Each row below holds a small network's activations on one input, seen along a few directions.
Each table varies a few parts of the input and shows all the possible inputs, shuffled.
A made-up example of a description, with smaller parts first: line(4) and (point or ring(11) or (values(3) and ring(8))).
Shared parts are said once, and a part with two or three values counts as separate values.

Other details of the inputs shift rows strongly along three fixed directions, in all tables alike. That doesn't count.

Rows:
row 1: [  3  11   6   7   4 -11  -1  -3  -3  -4  11  -6]
row 2: [  5  12   4  -7 -12  -5 -10 -10  -3  -2  -2  -2]
row 3: [ 6 16  0 -7  8 -7  4  2  9 -4  5 -6]
row 4: [-1  5  9 -5  0 -8 -9 -7 13  6  5 -3]
row 5: [12  2 11 -5  1 -9  3 -9 -4  8 -3 -3]
row 6: [  9   9   4   1   1 -15   1   1   0   1   6   2]
row 7: [ -4   4   4  -1   1  -6  -7 -13  10   4  10  -9]
row 8: [ -4   5   7   1   0  -5  -9 -10  11   5   8  -9]
row 9: [  1   3   2  -7   1 -11  -7  -7  12  10   3  -2]
row 10: [-28   6 -10 -23 -11  41  -4  28 -42  41  22  11]
row 11: [  7  12   0  -5  -8  -8 -12  -6  -4   3  -7  -3]
row 12: [10  3 17 -4  0 -6  1 -8 -4  4 -1 -4]
row 13: [  8  10   3   2   4 -16  -1   2  -1   2   4   1]
row 14: [ -6 -16  -8   5   3   1  14   5  17 -34 -17   3]
row 15: [-15 -26  -4   7   3  -3   0  -4  17 -24 -20   4]
row 16: [-16  24   1  -4  -1  -8  23   2   6  12  -3  -3]
row 17: [ -2   4   6  -8   1  -9  -7 -10  12   5   6  -3]
row 18: [ -5   5   4   0   4  -7  -9 -12   9   5   8 -10]
row 19: [  5  16   0  -2   5  -3   5  -3   9  -6  11 -11]
row 20: [  6  10   7  -1   1 -13   1  -2  -1  -3   9   2]
row 21: [  0   4   2  -5   4 -12  -9  -6  11  10   1  -3]
row 22: [14  1  8  3 -2 -7  4 -8 -3 12 -2 -6]
row 23: [ 4 11  9  8  1 -9 -1 -2 -1 -3 11 -5]
row 24: [ -7 -19 -20  31  12  58  -6 -12   0 -17 -30  59]
row 25: [  8  12   0  -6 -12  -7 -10  -8  -2   3  -5  -1]
row 26: [ -9 -14 -10  12   7   2  12   3  14 -34 -15  -4]
row 27: [-24  13   6  -4  -5 -10  10  -8   7  21  -4  -1]
row 28: [ -8  -2 -12 -22  -5  44 -22  24 -40  24  37   2]
row 29: [ 11   8   1   9  -2 -13   2   2   2   6   6   0]
row 30: [  3  13   6   2 -12  -1 -12 -10  -4  -2   0  -9]
row 31: [  7   4  13   1   4  -5   1 -13  -7   3   3 -11]
row 32: [11 13 -8 -1  2 -7  8  1 11  4  6 -6]
row 33: [-39 -81 -29 -33 -41  11  -5  75 -44 -25  10 -54]
row 34: [ 3  2  0  2 -2 -9 -6 -7 14 14  3 -5]
row 35: [-15 -27 -22  29  28  51  -3 -13  12 -10 -22  57]
row 36: [13  1  5  2  1 -9  4 -9 -5 12 -3 -6]
row 37: [  5  13 -14  16  17  48 -15 -17 -10  13  -5  49]
row 38: [ 12   3  10  -4   4 -10   1  -7  -5   8  -5  -4]
row 39: [11 13 -5  1  2 -6  7  4 13  5  4 -6]
row 40: [ 10   8  -2   8   1 -15   2   0  -1   6   6  -1]
row 41: [ -9 -17  -5   8 -10   2  -3  -5   2 -31 -28   5]
row 42: [-10 -29 -12  13  -3  -2   5  -6  19 -16 -20   5]
row 43: [-22 -74  -3 -11 -37 -35  21  34  -9 -47 -20 -62]
row 44: [ 8 15 -3 -5  9 -9  4  4 10  1  2 -5]
row 45: [ 7 16  4 -5  5 -5  4  4 12 -4  6 -5]
row 46: [ -1   1 -14 -25  13  40  -7  42 -22  27  36   8]
row 47: [  1   4   5  -4   1 -10  -9  -4  14  11   1  -3]
row 48: [-26 -19   6  12  -6   0  29  -6  -2 -10 -35   8]
row 49: [ 10   3  14  -7   1  -7   3 -11  -5   3   1  -4]
row 50: [  7  11  10   2   0 -12  -1   2   1  -2   8   1]
row 51: [  5  16   3   1   5  -2   4   0  10  -5   9 -11]
row 52: [-16  19   8   4  -5 -15  18   0  -5  13  -2   3]
row 53: [  9  10   7   3   1 -14  -1   4   2   2   4   2]
row 54: [  9   4  14  -5   4  -8   1 -10  -6   4  -1  -5]
row 55: [ -7 -19 -23  29  13  57  -4 -15  -1 -18 -28  60]
row 56: [  2 -13  -1 -24   8  39 -10  31 -37  35  30   7]
row 57: [ 14   0   5   0  -2  -8   6 -11  -4  11   0  -5]
row 58: [ -9 -20  -3  19   0  -3   9  -1   5 -34 -12   4]
row 59: [ -4 -16 -12   7   4  -1  14   7  18 -29 -21   5]
row 60: [10 14 -8  0  6 -8  7  2 10  4  4 -7]
row 61: [  8   4  16   2   1  -3   1 -11  -5   3   3 -10]
row 62: [  1  -7 -16 -14   6  33  -8  34 -34  31  42  13]
row 63: [ -5 -18  -6  10 -13   2  -3  -1   6 -26 -32   7]
row 64: [  5  13   7  -5 -12  -4 -12  -7  -2  -1  -3  -3]
row 65: [  6  11   7   1   4 -14  -1   0  -2  -3   7   0]
Description of these inputs: values(5) and (point or (values(3) and line(4))).
The inputs of row 44 and row 21 match in every part but the values(5) part. If row 26 is changed in the same way as row 44 into row 21, which row does it become?
> row 18
The inputs of row 3 and row 65 match in every part but the values(5) part. If row 19 is changed in the same way as row 3 into row 65, which row does it become?
> row 58
A walk changes only the line(4) part. It starts at row 32 and steps to row 59. List the rest of the walk in order.
> row 14, row 19
Which other rows does row 31 become when the line(4) part takes its other values? List them by row number.
> row 36, row 38, row 54
Which other rows does row 36 become when the values(5) part takes its other values? List them by row number.
> row 35, row 37, row 40, row 60

Rows:
row 66: [ -8 -33  13 -28 -45 -51   0  27 -26   5   9 -73]
row 67: [  5  17  -3  -4  15  23 -22 -15   8  20   7  21]
row 68: [-30 -57 -10   8  -7  11  24  33 -10 -37 -22   2]
row 69: [ -6 -43  -5  14   0   7  -2   3   9 -37 -21   8]
row 70: [ 31  35  13   7  31  25 -19 -32   1  22  12  35]
row 71: [  3 -28  -3 -39 -22 -42  14  60 -11   0  35 -77]
row 72: [ -4 -15   9  37   8  11   6 -44  10 -27 -44  37]
row 73: [ 12  33   6   1  22  25 -29 -23   1  30  23  31]
row 74: [ 11  44  -3   5  33  17  -2 -23  26  23  16  28]
row 75: [20 23 -1 -6 33 21  2  4 -2 22 33 14]
row 76: [  6  39  -7   7   9  26 -14 -19   5  10  -2  29]
row 77: [-30 -26 -13   1  -3  19  17  18   2 -13 -21  11]
row 78: [ 15  13  12  -4  -4 -53  12   3  23  -6  14 -42]
row 79: [  2  35  23  -1 -17 -59  13 -18  19   6  -4 -30]
row 80: [ 11 -18   2  23  15  14   0 -22  18 -31 -30  27]
row 81: [-14  17  -5 -20   9  30  -1  18 -19  38  23  13]
row 82: [ -5 -32   6  31   1   9  13 -28   5 -35 -51  21]
row 83: [ 19  23   8  -5  23  27 -26 -11 -12  30  31  23]
row 84: [-25 -40 -25   7 -15  18   0  26  -8 -40 -17   4]
row 85: [-15 -23  11 -22 -45 -47  -2  15 -13   6   3 -61]
row 86: [-15 -11 -19 -26 -16  30 -17  48 -37  15  37 -10]
row 87: [ 13  -1  24 -16 -32 -51   5  -7  -9   8  -4 -54]
row 88: [ 28  35  33   5 -12 -50   4 -49   9  10 -16 -24]
row 89: [  9  51  28  13  -8 -65  15 -44  33  -1 -18 -16]
row 90: [ 13  31   8   5  18  19 -24 -27   8  22  16  29]
row 91: [-37 -65 -17  -4 -25  18   6  22 -10 -21 -30  -9]
row 92: [ -3  -2  -7 -18   8  30 -26  13 -17  26  34  11]
row 93: [ 13  35   0  -7  21  29 -25 -24   6  34  17  30]
row 94: [ -1  21  -8   1   3  25 -17   3 -13   9  15  18]
row 95: [  1 -10  -5  42   4   8   9 -25  21 -56 -46  33]
row 96: [-17 -46   1  26  -7  12   9 -12  -1 -34 -40  16]
row 97: [ -3  -9  -5  27  12  15  -4 -35  38 -29 -41  35]
row 98: [-16 -37  -4  17   5   8  28  10   0 -38 -36  13]
row 99: [-23 -34 -25   0   9  18  10  28  15 -19  -5   1]
row 100: [  4  15   1 -15 -11 -46   9   8  29   3  10 -46]
row 101: [-33 -33 -10  11  -1  13  16  17  -2 -24 -21  14]
row 102: [ 22  -3  15 -14 -18 -52  -1  -5  10 -11  -3 -46]
row 103: [ -8 -41 -17  14  -8  16   9  20  -8 -49 -30   5]
row 104: [ -4 -25  -4 -33 -47 -47  -2  53 -27 -12  20 -77]
row 105: [-16 -15 -20 -30  11  30  -7  52 -23  27  55  -9]
row 106: [-16  11  -7 -26   3  25   1  24 -21  36  24   5]
row 107: [  5  40  11   6  12  22 -15 -44   1  37  -3  31]
row 108: [ -7 -44 -21  25  -4   1  13  11   8 -24 -37  22]
row 109: [ -3 -33 -15  17  -5  14  11   8  -2 -50 -34  11]
row 110: [-17 -65 -30   3 -15  13  11  47 -14 -13 -15   5]
row 111: [ 2 24 -6 -8 25 26 -8 11  0 30 43 16]
row 112: [ 27  41  22  14   7 -64  12 -32  41  -9  -1 -27]
row 113: [-10 -24  -1  13   7  15  25   8  -3 -24 -24  17]
row 114: [ 28  42  -1  19  23  12  -6 -31   6  37   3  50]
row 115: [ 13  41  26   8 -19 -57   1 -60  31   8 -30 -22]
row 116: [ -7   2  11  47   8   1   5 -66  30 -30 -57  44]
row 117: [ 16  30   2   9  37  19   0 -13   9  15  26  29]
row 118: [  6  22   1 -19 -36 -46  -3   6   9  -1   1 -50]
row 119: [  6  13  -9 -16   2  30 -17  23 -35  19  36   7]
row 120: [ -4  12   3 -20  11  26   0  24 -35  36  39   9]
row 121: [  3 -13 -13 -27  20  33   0  49 -27  25  49  -8]
row 122: [ 14  39  14   2   2 -55   4 -18  34   5  13 -31]
row 123: [  9   1  -1 -23  12  29 -26  17 -28  32  44   6]
row 124: [  4  22  24  -4 -25 -49  -7 -28   4  17  -4 -34]
row 125: [-10 -25  -1  16   7   7  28   1   2 -32 -32  17]
row 126: [ 15  15  -6 -18   0  30 -11  23 -33  19  31   2]
row 127: [ 15  45   7  -3 -21 -46  -3 -24  23  -2 -11 -28]
row 128: [-15 -14  -3 -22   2  24   3  43 -40  24  33  -3]
Describe the family of inputs behind these rows.
> values(3) and (point or (line(4) and values(5)))
The inputs of row 101 and row 79 match in every part but the values(3) part. If row 121 is changed in the same way as row 101 into row 79, which row does it become?
> row 71
The inputs of row 125 and row 98 match in every part but the values(3) part. If row 72 is changed in the same way as row 125 into row 98, which row does it become?
> row 66
Which other rows does row 114 become when the values(3) part takes its other values? List them by row number.
> row 108, row 110
Which other rows does row 100 become when the values(3) part takes its other values? List them by row number.
> row 74, row 99
